Each row below holds a small network's activations on one input, seen along a few directions.
In each table, some parts of the input vary, and every possible input appears once, in random order.
A made-up example of a description, with smaller parts first: one of 8 places around a ring, together with either a single point or (one of 2 separate values, together with one of 4 places along a line) or one of 11 places around a ring.
Shared parts are said once, and a part with two or three values counts as separate values.
In the rows, zero is written as 128.

Other details of the inputs vary at random and push rows far along two fixed directions, the same in every table; ignore that.

A family of inputs:
row 1: [124 103 115 135 176 124 110 123 113 119 144]
row 2: [152 159  83 125 132  98  68 148 118  65 144]
row 3: [138 135  28  79 155 139  87 149 122  83 153]
row 4: [177 123 192 124  45 173 139 129 161  79 176]
row 5: [114 153 157 151  50 132 142 123 162  76 119]
row 6: [136 158 100 111 137  93  88 138  96 127 129]
row 7: [140 129  23 100 165 123 115 166 117 134 141]
row 8: [106  93 146 143 156 118 157 100 100 195 115]
row 9: [121 150 124 163 144 138 166 129 120 172 117]
row 10: [109 103 162 172 183 130 135 121 105 166 127]
row 11: [117 131  97 128 159 150 126 139 115 140 130]
row 12: [137 139  34  88 140  98  96 180 147  93 153]
row 13: [104 104 128 155 163 159 180 110 121 183 122]
row 14: [126 131 157 185 142 112 146 119 119 152 118]
row 15: [130 135 156 171  61 122 106 100 152  79 111]
row 16: [122 139 142 152 137  99 143 119  98 184 110]
row 17: [134 174  97 128 109 140 107 136 127  90 129]
row 18: [100 143 155 152 163 130 154 145 124 150 136]
row 19: [103 145 166 141  67 145 116 120 162  71 124]
row 20: [129 141  85 138 148 134 138 140 128 156 124]
row 21: [124 129 124  70  90 135 106 113 155  60 111]
row 22: [113 122 175 181 161 127 127 113 117 155 122]
row 23: [122 165 177 112  67 131 125 110 154  81  92]
row 24: [104 113 161 113 170 132 156 128 124 172 102]
row 25: [228 119  74  90 145 118  79 173 117  91 202]
row 26: [192 108 154  85 175 142 164 155 121 189 161]
row 27: [132 146 111 101 151 101 150 146 132 153 106]
row 28: [118 150 174 109  68 136 116 105 162  85  91]
row 29: [102 116 115 121 163 132 131 154 128 130 144]
row 30: [100 100 159 138 171 126 141 100  93 185 121]
row 31: [215 122  78  72 154 110  92 167  93 147 191]
row 32: [111 123 128 127  58 138 126 129 164  68 125]
row 33: [112 122 162 159 128 109 143 104 110 192 103]
row 34: [103 111 149 133  57 150 142 106 167  68 127]
row 35: [180 120 178 149 131 183 173 128 120 179 169]
row 36: [135 136  98  89 137 104 128 143 147 136 105]
row 37: [147 101  42 108 182  98  99 150 115 112 154]
row 38: [118 126 152 137  42 122 110  93 131 100 100]
row 39: [118 126 160 109  53 134 138 105 164  89  87]
row 40: [105 137 146 164 173 153 153 123 116 185 120]
row 41: [117 117 157 102  58 139 143  92 167  82  94]
row 42: [111 131 153 144 151 111 118 115 100 177 115]
row 43: [152 116  48 113 141  95  81 155 124  88 143]
row 44: [ 83 100 168 144 160 154 165 118 131 146 137]
row 45: [101 113 173 148 141 125 132 105  97 177 110]
Each input here is: one of 5 separate values, together with either a single point or (one of 2 separate values, together with one of 4 places along a line).
The inputs of row 38 and row 43 match in every part but the choice among 5 separate values. If row 45 is changed in the same way as row 38 into row 43, which row does it become?
Answer: row 10
Change only the place on the line of 4 in row 11. List by row number the other rows that result.
Answer: row 3, row 17, row 40
Change only the choice among 5 separate values in row 26. List by row number the other rows that result.
Answer: row 4, row 25, row 31, row 35

A family of inputs:
row 46: [ 95  99 169 136  96 151 152 107 155 112 112]
row 47: [163 137 181 139  63 157 108 121 146  65 155]
row 48: [108 106  97 109 197 128 159 146 118 163 133]
row 49: [146 151  76  77 124  95  92 150 119 119 126]
row 50: [152 127 170 119  65 172 148 117 166  91 149]
row 51: [150 158  59 125  97 108  97 146 136  86 131]
row 52: [136 103  94  89 158  95 105 135 114 144 128]
row 53: [ 87 130 188 155 119 157 183 114 142 162 106]
row 54: [124 124  81 140 178 125 129 135 106 170 129]
row 55: [119  91  86 145 186 115 133 132 104 175 139]
row 56: [117 148 137 159  56 140 121 104 138 100 116]
row 57: [110 144 160 143 104 141 165 126 159 125 106]
row 58: [112 123  94 107 189 136 147 151 127 160 125]
row 59: [137 158 106 128 145 104 103 156 130 104 135]
row 60: [149 165 137 108  36 110  98 117 153  64 100]
row 61: [157 113 217 142 102 151 164 101 124 170 131]
row 62: [111 116 174 142 177 127 164 110 104 215  99]
row 63: [102 110 169 183 111 146 161  85 118 152 112]
row 64: [ 96  93 176 166 190 126 147 119 111 176 131]
row 65: [118 118 112 129 201 112 122 141 102 147 145]
row 66: [150 131  69  68 121  95  85 136 119  92 129]
row 67: [186 124  67 112 122 134 104 155 117 109 173]
row 68: [115 147 168 146  87 143 103 107 142  77 115]
row 69: [133 156  82 106 146 106  84 161 121  94 147]
The inputs of row 69 and row 49 match in every part but one. If row 65 is changed in the same way as row 69 into row 49, which row does it become?
Answer: row 66
Describe the family of inputs behind these rows.
Answer: one of 4 separate values, together with either a single point or one of 5 places along a line
List by row number the other rows that have the choice among 4 separate values in common with row 67.
Answer: row 51, row 54, row 55, row 56, row 63
List by row number the other rows that have the choice among 4 separate values in common with row 53.
Answer: row 46, row 48, row 50, row 57, row 58

A family of inputs:
row 70: [121 162  55 121 127 118  91 155 133  75 137]
row 71: [123 141 164 129  45 118  83  82 129  71  93]
row 72: [205 110  80  74 177 132 110 181 116 128 204]
row 73: [128 116  48  70 186 134 126 174 137 109 160]
row 74: [194 113  99 124 186 133 134 166  98 179 189]
row 75: [135 156  29 105 165  98  86 175 123 105 139]
row 76: [146 120 225 219 190 147 186 120  87 245 151]
row 77: [105 120 111 145 131 116  97 117 121 106 120]
row 78: [ 91 133 156 165  49 145  95  83 145  44 110]
row 79: [110 141 131 137  54 163 130 109 161  61 123]
row 80: [125 130 165 101  23 152 128 101 185  36 109]
row 81: [121 112  96 123 214 117 172 151 110 207 129]
row 82: [154 170  62  83 119  90  75 152 122  96 120]
row 83: [116 137 155 142  33 160 131 100 168  68 107]
row 84: [113 105 208 121 156 151 191 108 128 203 107]
row 85: [147 132  46  73 162 101 116 167 119 142 140]
row 86: [127 120  47 106 183  80  83 149 103 121 131]
row 87: [101 102 214 133 126 151 192 106 143 179 108]
row 88: [125 139 193 132  50 150 149  86 148 122  92]
row 89: [ 97 129 155 176 190 113 174 128 111 209 105]
row 90: [ 91 130 196 183 168 121 182 114 107 225  98]
row 91: [134 117  68  73 149 131 118 162 151  98 146]
row 92: [111 134 160 138  44 114  88  87 135  68 101]
row 93: [150 104 210 199 144 138 133  98  93 175 155]
The inputs of row 87 and row 90 match in every part but one. If row 84 is changed in the same way as row 87 into row 90, which row does it become?
Answer: row 82
Describe the family of inputs behind these rows.
Answer: one of 4 places along a line, together with either a single point or one of 5 places along a line
Change only the place on the line of 4 in row 83. List by row number the other rows that result.
Answer: row 75, row 77, row 91
Start at row 79 and move only the place on the line of 5, one step at a time. The first step leads to row 83. Which rows follow, in order?
Answer: row 81, row 85, row 88
Change only the place on the line of 5 in row 77. List by row number the other rows that result.
Answer: row 71, row 78, row 86, row 92
